These are the activations of a small neural network, seen along a few directions. Each row is one input.
In each table, some parts of the input vary, and every possible input appears once, in random order.
A made-up example of a description, with smaller parts first: one of 2 separate values, together with either a single point or one of 11 places along a line or (one of 5 places around a ring, together with one of 6 places along a line).
Shared parts are said once, and a part with two or three values counts as separate values.
In the rows, 128 means zero.

Other details of the inputs vary at random and push rows far along two fixed directions, the same in every table; ignore that.

Table:
row 1: [152 147 130 118  86 114 120 162 116 159 127 122]
row 2: [196  72 161 104 166 132 108  89 113 110 163 195]
row 3: [157 183 116 101  79 116 126 164  79 166 163  98]
row 4: [168 110 125 117 132  98 114 134 141 129 123 159]
row 5: [103  56 175 130 151 119 144 130 170 110  75 160]
row 6: [140 191  99 109  86 133 138 133  73 163 175 104]
row 7: [143 127  95 108 138 100 137 127 130 128 135 128]
row 8: [122 143 134 127  93 168 139 136 105 173 133 116]
row 9: [ 91 110 128 136 123 161 159 122 141 151 102 121]
row 10: [178 103 132  95 171  97 128  84 103  89 171 177]
row 11: [ 99  64 140 138 154 122 146 128 183 117  73 160]
row 12: [ 27 200 129 167  99 168 106 160 111 130 100  52]
row 13: [ 88 115 130 150 193 126  77  94 150  60 119 142]
row 14: [155 144 155 156 102 131 112 156 137 110 127  93]
row 15: [136  82 156  98 181  98 152  89 121  76 130 165]
row 16: [ 89 185 104 172  75 153 139 176 170 142  90  46]
row 17: [148 156 112 119 115 150 134 115  90 165 180 133]
row 18: [205 160 101  94 112 100 104 138  85 146 192 139]
row 19: [ 17 193 144 172 100 171 114 164 107 124  88  48]
row 20: [ 16 106 110 137 149 123 208 107 169 113  54  90]
row 21: [177  99 103 121 148 140 112  91 123 142 168 173]
row 22: [129 136 146 165 112 132 125 153 163 103 102  89]
row 23: [ 61  83 120 143 146 110 173 138 200 119  31 119]
row 24: [170 109 151 103 155 132 129  95  94 122 174 173]
row 25: [135 108 107 137 212 115  52  70 150  51 156 174]
row 26: [194 193  78 123  53 145  85 169  85 209 194 132]
row 27: [134  74 151 129 146 119 129 128 160 121 101 170]
row 28: [144 109 158 115 115 100 128 143 131 131 104 137]
row 29: [179 119 131 152 143 116 101 129 166  87 133 130]
row 30: [154 171  83 124 101 152 126 112  85 179 197 128]
row 31: [110 111 144 124 152 143 159 101 123 134 131 142]
row 32: [ 78 135 150 112 105 113 170 162 123 135  88  80]
Description of these inputs: one of 4 places along a line, together with either one of 2 separate values or one of 6 places around a ring.
Question: Changing only the place on the line of 4 turns row 10 into row 6. The same change can be made to row 8. Which row results?
Answer: row 9
Question: Which other rows does row 14 become when the choice among 2 separate values takes its other values? List them by row number.
Answer: row 19

Table:
row 33: [ 65 164 132 118 119 125 168 134  98 142 129  97]
row 34: [185 203 100 147  61 162  84 164  87 188 201 112]
row 35: [186  46 166 137 217 101  97  83 163  48 139 209]
row 36: [ 70 191 118 142  83 183 121 152  99 166 120  61]
row 37: [ 84 157 145 142 120 148 143 129 121 112 106  78]
row 38: [159  73 161 108 156  92 136  98 128  96 124 178]
row 39: [178  95 115 131 172 105 118  92 157  79 151 160]
row 40: [ 63 159 107 142  66 152 188 155 134 188  80  88]
row 41: [ 75  58 163 123 161 129 169 127 164 113  60 123]
row 42: [128 133 112 116 104 157 140 150 119 180 127 110]
row 43: [197 155 115 126 122 115 101 127 109 108 184 129]
row 44: [ 59  62 134 134 163 104 200 106 193 102  36 140]
row 45: [ 97 152 111 132  89 148 161 164 147 187  98  89]
row 46: [171 102 114 144 167  92  81 110 154  93 143 173]
row 47: [194 139 130 128 127 147  98 113 106 120 192 151]
row 48: [162 111 159 108 122 103 127 127 124 123 136 155]
row 49: [105 134 121 111 156 104 152 107 111 118 145 140]
row 50: [189 132 134 101 110  96 120 122  95 132 163 156]
row 51: [ 47  48 182 135 164 116 192 112 196  95  31 141]
row 52: [ 38  72 173 159 170 143 185 115 191  75  42 105]
row 53: [113 162 125 119  69 170 140 172  96 198 130  81]
row 54: [ 77 195 110 147  86 147 147 152 119 141 112  49]
row 55: [208 191 115 116 107 126  80 123  68 123 209 121]
row 56: [226 166 137  98  90 114  87 154  74 166 204 138]
row 57: [ 90 126 144 133 150 148 119 117 126 104 108 111]
row 58: [ 81  52 170 128 163 122 176 106 188 105  59 161]
row 59: [201 122  93 105 113 126 119 119  98 159 173 166]
row 60: [151 157  95 105 139 112 131 106  86 144 189 154]
row 61: [163 187 121 150  83 152  72 154  91 165 177 126]
row 62: [166  85 112 131 189 115 110  67 150  81 152 170]
row 63: [ 50  53 167 139 209 111 128 101 188  36  41 149]
row 64: [109 127 137 141 142 154 131 103 131 113 125 118]
row 65: [232 163  98 102  87 124  96 129  93 177 206 171]
row 66: [ 71  93 117 127 182 120 175  91 146 117 110 154]
row 67: [118 149 104 125  73 162 155 150 103 192 126 107]
row 68: [237 207  94 103  55 152  81 162  61 221 233 132]
row 69: [116  77 158 106 205  97 144  78 120  80 141 179]
row 70: [191 141 143 137 135 110  66 135 105 109 165 162]
row 71: [150 131 150 133 135 130 123 125 123  95 144 123]
row 72: [181  97 112 120 177 120  52  84 132  90 177 196]
row 73: [127  66 128 158 190 103 103  99 186  83 101 177]
row 74: [187 154 133 135 120 112  91 147 111 111 171 134]
row 75: [178 151 121 140 123 111  98 145 125 114 162 131]
row 76: [105 151  95 131 133 130 112 124 129 122 126  97]
row 77: [226 132 105  99 129 102 100 130 117 147 184 162]
row 78: [ 40 193 139 155  74 183 161 155 113 156  91  39]
row 79: [ 52 170 119 165  74 181 171 157 146 167  94  55]
row 80: [ 31 140 137 142 137 138 151 140 148 100  58  64]
row 81: [173 116 111 104 172 121 116  82  90 135 202 197]
row 82: [ 44 150 144 126 122 147 174 130 100 155 116 101]
row 83: [ 81  86 139 127 143 100 181 120 166 106  60 132]
row 84: [187 203  89 146  64 150  85 163  93 183 200 110]
row 85: [ 59 188  91 150  75 160 109 159 128 164 113  73]
row 86: [ 84  61 158 130 155 127 176 102 164 114  69 156]
row 87: [105 159 106 152  93 156 148 141 141 148 127  86]
row 88: [191  94 106  96 158 103 117 117 134 124 150 160]
row 89: [ 56 112 160 130 113 113 187 149 166 125  50  97]
row 90: [193 173 120 103  59 147 109 152  49 190 191 124]
row 91: [ 58 156 135 125  76 142 173 187 125 169  73  44]
row 92: [ 93 123 146 121  93 133 165 151 113 148  92  94]
row 93: [ 65 153 115 130  69 137 184 170 124 167  73  64]
row 94: [150  64 132 119 166 114 146  87 152 114 118 195]
row 95: [ 68 176 120 166  91 129 126 175 143 143  85  70]
row 96: [160 145 108 119 140 106  66 125 115  96 160 146]
row 97: [219  38 113  96 199  78 118  71 141  78 150 223]
row 98: [177 121 130 106 125  93 127 127 131 123 143 158]
row 99: [ 54 132 152 126  89 145 173 176 129 159  68  58]
row 100: [ 62 139 126 173 113 151 129 147 162 145  83 101]
row 101: [ 82  50 176 128 175 116 170 118 186 103  57 140]
row 102: [195  56 129 101 187  77 128  83 168  84 133 215]
row 103: [161  61 151 119 214 106  69  76 146  43 135 209]
row 104: [ 77 103 152 160 159 107 129 138 171  84  66 120]
row 105: [219  86 128 103 156 110 105  92 131 124 176 217]
row 106: [114 141 143 124  85 139 149 139 104 164 121 121]
row 107: [175 223  99 122  59 168  44 155  53 177 214 117]
row 108: [165 139 109 132 140 145 102  95 114 127 172 139]
row 109: [112 213 124 145  55 152 139 177  97 154 142  48]
row 110: [ 68 195  99 146  79 179 122 152 108 178 124  57]
row 111: [102 140 145 122 103 118 156 168 139 150  95  84]
row 112: [211  54 153 102 191 106 104  91 145 102 160 210]
row 113: [ 47 185 101 157  81 154 166 147 140 152  88  40]
row 114: [ 57  70 125 129 153 136 187 133 188 132  44 109]
row 115: [194 203 131 137  71 139  81 172  74 155 195 110]
row 116: [ 21 103 157 145 166 139 158 123 164  79  41  85]
row 117: [162  99 134 103 130 103 136 124 111 118 132 146]
row 118: [188 144 139 142 131 123  65 129 103 122 174 164]
row 119: [ 67 204 117 139  72 148 108 178 105 143 108  62]
row 120: [145 152 123 107 133 139 123 110  67 157 197 157]
row 121: [182 116 129 106 141  94 120 136 136 127 144 145]
row 122: [180   9 144  95 238  66 126  81 177  51 109 203]
row 123: [ 31  96 132 143 179 118 155 114 182  70  42  92]
row 124: [216 129 132 134 136 135  73 120 108 121 196 175]
row 125: [122 100 134 119 116 146 154 125 118 150 114 136]
row 126: [ 79 120 107 140 148 119 108 122 162  99  94 120]
row 127: [140 174  87 129 108 149  90 127 102 151 169 106]
row 128: [169 112 115 142 150 107 105 122 154 101 147 152]
Question: Changing only one part turns row 120 into row 49. The same change can be made to row 47. Which row results?
Answer: row 43
Question: Changing only one part turns row 77 into row 45. The same change can be made to row 44. Which row results?
Answer: row 40
Question: Describe the family of inputs behind these rows.
Answer: one of 8 places around a ring, together with either a single point or one of 5 places around a ring or one of 6 places around a ring
Question: Which other rows does row 58 become when the place on the ring of 8 takes its other values? List them by row number.
Answer: row 48, row 51, row 65, row 89, row 98, row 102, row 105
Question: Which other rows does row 121 become when the place on the ring of 5 takes its other values? List them by row number.
Answer: row 83, row 93, row 98, row 122
Question: Which other rows agree with row 71 in the place on the ring of 8? List them by row number.
Answer: row 37, row 38, row 48, row 56, row 63, row 69, row 70, row 92, row 99, row 115, row 116

Table:
row 129: [ 92 158 157 150  64 153 174 163 130 159  88  98]
row 130: [169 163 101 141  67 131 126 152 131 168 152 135]
row 131: [162 183 105 115 105 117 155 132  95 140 176  85]
row 132: [159 173 123  83  70 142 123 161  54 183 154 113]
row 133: [131  95 158 124 166  89  92 105 126  75 114 159]
row 134: [ 83  87 113 156 128 135 171 109 166 137  85 131]
row 135: [161 179 123 145  67 136 138 170 116 181 157 120]
row 136: [138  89 110 149 168 142 108 114 164  93 104 132]
row 137: [150 179 126 128 107 108  77 155  85 143 165 117]
row 138: [135 131 133 117 152 107 172 111 127 100 140 105]
row 139: [147  97 158 142 143 114 152 129 160 117 120 165]
row 140: [146 157 114 145  85 147 138 139  96 186 167 121]
row 141: [143  90 152 132 140 131 146  95 115 123 132 165]
row 142: [ 94 144 151 135 115 168 121 114 129 131 120  99]
row 143: [ 77 121 130 120 121 148 176 142 114 168 100 114]
row 144: [ 53 114 151 133 147 143 141 101 145  95  96 129]
row 145: [137  77 128  93 160 101 141 123 137 127 119 154]
row 146: [ 82 146 124 158 112 168 132 164 141 142 102  68]
row 147: [ 51 126 143 162 120 171 151 161 154 129  75  60]
row 148: [178 105 130  84 144 108 121 131  98 142 158 161]
row 149: [157 166 107 122 135 109  82 130  91 124 184 154]
row 150: [158 156 135 135  92 165  90 146  90 136 164  96]
row 151: [159  90 117 146 166 110 103 115 169  71 104 146]
row 152: [191  91 165  94 146 103 116 116 131 111 124 179]
row 153: [ 54 137 137 122  90 166 185 145 101 175  75  91]
row 154: [151  65 148 143 190  99 110 114 173  55 108 156]
row 155: [201  85 147 129 176  99  82 113 139  60 161 173]
row 156: [104 112 100 138 169 105 113 108 149  88 107 157]
row 157: [193 125 101 123 161  85  59 105 123  99 154 172]
row 158: [ 73  69 162 144 202 141 142  88 193  81  84 139]
row 159: [176 111 134 132 137 127 129 109 104 145 174 168]
row 160: [152 179 115 122 117 116  82 141  74 135 193 142]
row 161: [116 138 142 116 126 118 178 109 116  99 121  90]
row 162: [163 138  80 103  95 136 119 124  93 177 170 145]
row 163: [116 109 121 116 100 109 144 144 175 148  89 121]
row 164: [ 73  89 169 153 139 129 145 134 167  68  59 101]
row 165: [129 155  91 119 118 118 166 119 134 121 131  88]
row 166: [133 201 121 121  77 133  87 147  58 146 178 118]
row 167: [ 89  99 120 149 173 150 131  92 186 102  79 128]
row 168: [108 116 134 139 162  94 107 128 143 101 102 132]
row 169: [ 36 138  99 117  70 141 177 171 146 183  65  60]
row 170: [127 179 121 124 116 147 102 126  99 143 183 130]
row 171: [175 131 136 105 108 107 120 149 133 159 144 140]
row 172: [112 109 103 135 175 130 117  87 159  93 117 163]
row 173: [128 137 151 112 102 123 144 163 140 161 106 114]
row 174: [153 181 105 123 118 140  89 123  95 145 196 143]
row 175: [ 32 124 120 132 106 158 195 153 135 179  69  83]
row 176: [197  98 130 120 195 128  76  74 141  95 180 186]
Question: Describe the family of inputs behind these rows.
Answer: one of 4 places along a line, together with either a single point or one of 5 places around a ring or one of 6 places around a ring
Question: Changing only the place on the line of 4 turns row 173 into row 163. The same change can be made to row 155. Which row results?
Answer: row 151
Question: Which other rows does row 134 become when the place on the ring of 5 takes its other values? List them by row number.
Answer: row 130, row 162, row 163, row 169
Question: Which other rows agree with row 140 in the place on the line of 4? List them by row number.
Answer: row 131, row 135, row 145, row 146, row 149, row 154, row 168, row 171, row 174, row 175, row 176

Table:
row 177: [ 55  99 131 154 140 136 155 134 187 116  55 108]
row 178: [120 111 134 137 173 119 109 106 145  85 129 137]
row 179: [ 22 136 145 158 117 189 179 125 138 143  81  78]
row 180: [133 143 135 113 106 131 138 138 101 156 141 126]
row 181: [139 142 122 136 107 129 124 144 136 137 124 113]
row 182: [116 201 115 120  49 150 152 174  86 195 143  72]
row 183: [160 151 132 105 102 131 114 131  84 163 166 144]
row 184: [181  82 151 121 163 107  93 111 134  97 144 184]
row 185: [119 159 131 141  83 137 138 165 127 152 112  87]
row 186: [149  75 125 134 185 113 103  97 169  86 122 180]
row 187: [ 95 154 122 125  91 138 170 153 123 160 111  86]
row 188: [157 109 129 112 170 107  94  98 118  82 149 156]
row 189: [156  64 122 112 190 104 126  79 146  97 136 191]
row 190: [170 196 105 122  97 127  86 134  72 136 195 121]
row 191: [ 23 124 138 147 138 148 160 141 158 112  53  67]
row 192: [ 86 161 128 150 125 133 126 132 127 118 121 102]
row 193: [164  88 150 126 155 110 109 120 141 100 128 165]
row 194: [169 168 128 129  79 134 107 162  99 159 159 112]
row 195: [108  85 118 128 171 122 145  96 148 117 111 159]
row 196: [ 87 126 125 147 116 137 144 144 162 131  84 102]
row 197: [149 100 117 113 152 114 134 103 133 121 140 159]
row 198: [113  81 147 141 158 112 149 122 178  93  80 131]
row 199: [188 175 119 102  82 130 113 145  70 173 191 129]
row 200: [212 141 105  99 122 114 106 117  87 144 200 162]
Question: Describe the family of inputs behind these rows.
Answer: either a single point or one of 5 places around a ring or (one of 2 separate values, together with one of 9 places along a line)
Question: Which of the alternatives is row 179?
Answer: a single point
Question: Which other rows does row 182 become when the place on the line of 9 takes its other values? List them by row number.
Answer: row 180, row 183, row 187, row 189, row 195, row 197, row 199, row 200
Question: Which other rows does row 195 become when the choice among 2 separate values takes its other values? List them by row number.
Answer: row 186
